A small network was shown many inputs. Here are its activations along a few directions, one row for each input.
Each table varies a few parts of the input and shows all the possible inputs, shuffled.
A made-up example of a description, with smaller parts first: one of 3 separate values, together with either a single point or one of 9 places along a line or (one of 4 places along a line, together with one of 8 places around a ring).
Shared parts are said once, and a part with two or three values counts as separate values.
In the rows, zero is written as 128.

Other details of the inputs shift rows strongly along three fixed directions, in all tables alike. That doesn't count.

A family of inputs:
r1: [ 61 178 133  83  83 138 125 160 124 140 146]
r2: [126 108 161 121 142 122  80 119 117 125  93]
r3: [204  83 184 133 150 122  63  76  68 162  85]
r4: [104  97  92 162 145 165 156 141 143 111 157]
r5: [202 150 121 183 160  97 179 153 117  69 125]
r6: [141  94  95 184 150 149 149 144 141 121 171]
r7: [143 153 131 134 155  31 119 149 152  75  83]
r8: [172 147 173 115 151  63 125 117 105 106  80]
r9: [153 170 156 131 152  38 120 126 141  86  79]
r10: [157 148 128 177 171 100 161 146 121  74 126]
r11: [111 115  74 157 144 165 159 169 141 109 171]
r12: [127 113 173 116  99 200  93  83  93 179 119]
r13: [ 87  90 146 104 108 146 101 100 111 169 130]
r14: [102 151 127  97 124  84 107 168 118 124 129]
r15: [ 62 147  97  82 106 117 111 159 175 131 131]
r16: [ 48 167 128  95 107 121 118 152 173 112 139]
r17: [ 63 176 125 101  93 132 131 166 145 133 155]
r18: [157 121  81 173 141 168 181 162 134 107 167]
r19: [133  75 138  84 109 166 105  87 106 193 126]
r20: [157  79 129 190 159 124 137 109 127 120 140]
r21: [130 121  81 168 126 169 159 138 158 128 162]
r22: [ 73 118 131  98 107 124  98 122 154 141 128]
r23: [119 177 147  99 113 106 124 144  99 132 121]
r24: [ 76 152 145 106 116 120 124 141 129 125 132]
r25: [146 101  71 167 150 150 171 145 165  97 151]
r26: [153 164 160 105 119  74  98 140  78 147 114]
r27: [111 141  96 171 118 166 165 148 160 101 173]
r28: [ 85 162 115  95  93 134 109 155 144 148 154]
r29: [119 179 131 116 113  89 132 141 146 110 113]
r30: [109 102 144  96 109 161 126  70 141 165 113]
r31: [152  35 112 165 138 195 148  55 142 156 133]
r32: [113 109  77 167 138 157 148 156 168 104 174]
r33: [232 108 182 163 153 122  88  87  55 154  93]
r34: [ 72 140 159  97 116 166  93 131 136 134 114]
r35: [181 155 158 135 139  62 105 135  88 138 117]
r36: [107 103 143  87 112 166 126  72 129 162 110]
r37: [ 90 155 130  65  85 152 129 119 129 151 122]
r38: [194 163 146 116 136  55 120 129 104 123  93]
r39: [ 70 179 105  84 101 139 126 186 125 141 152]
r40: [132  76 128  80 109 165 104  72 113 190 116]
r41: [143  63 141 108 127 151 114  57 116 166  98]
r42: [154 141 136 187 166  89 151 144 137  79 134]
r43: [177  36 115 186 155 187 161  79 121 136 138]
r44: [147 133  88 174 132 160 192 139 157  92 152]
r45: [167 186 125 105 138  53 130 167 115  95 100]
Description of these inputs: one of 5 places around a ring, together with either a single point or one of 8 places around a ring.
The inputs of r28 and r22 match in every part but the place on the ring of 5. If r33 is changed in the same way as r28 into r22, which row does it become?
> r2
The inputs of r24 and r1 match in every part but the place on the ring of 5. If r8 is changed in the same way as r24 into r1, which row does it become?
> r5
Change only the place on the ring of 5 in r45. List by row number the other rows that result.
> r36, r37, r40, r41
Change only the place on the ring of 5 in r15. List by row number the other rows that result.
> r7, r9, r21, r29
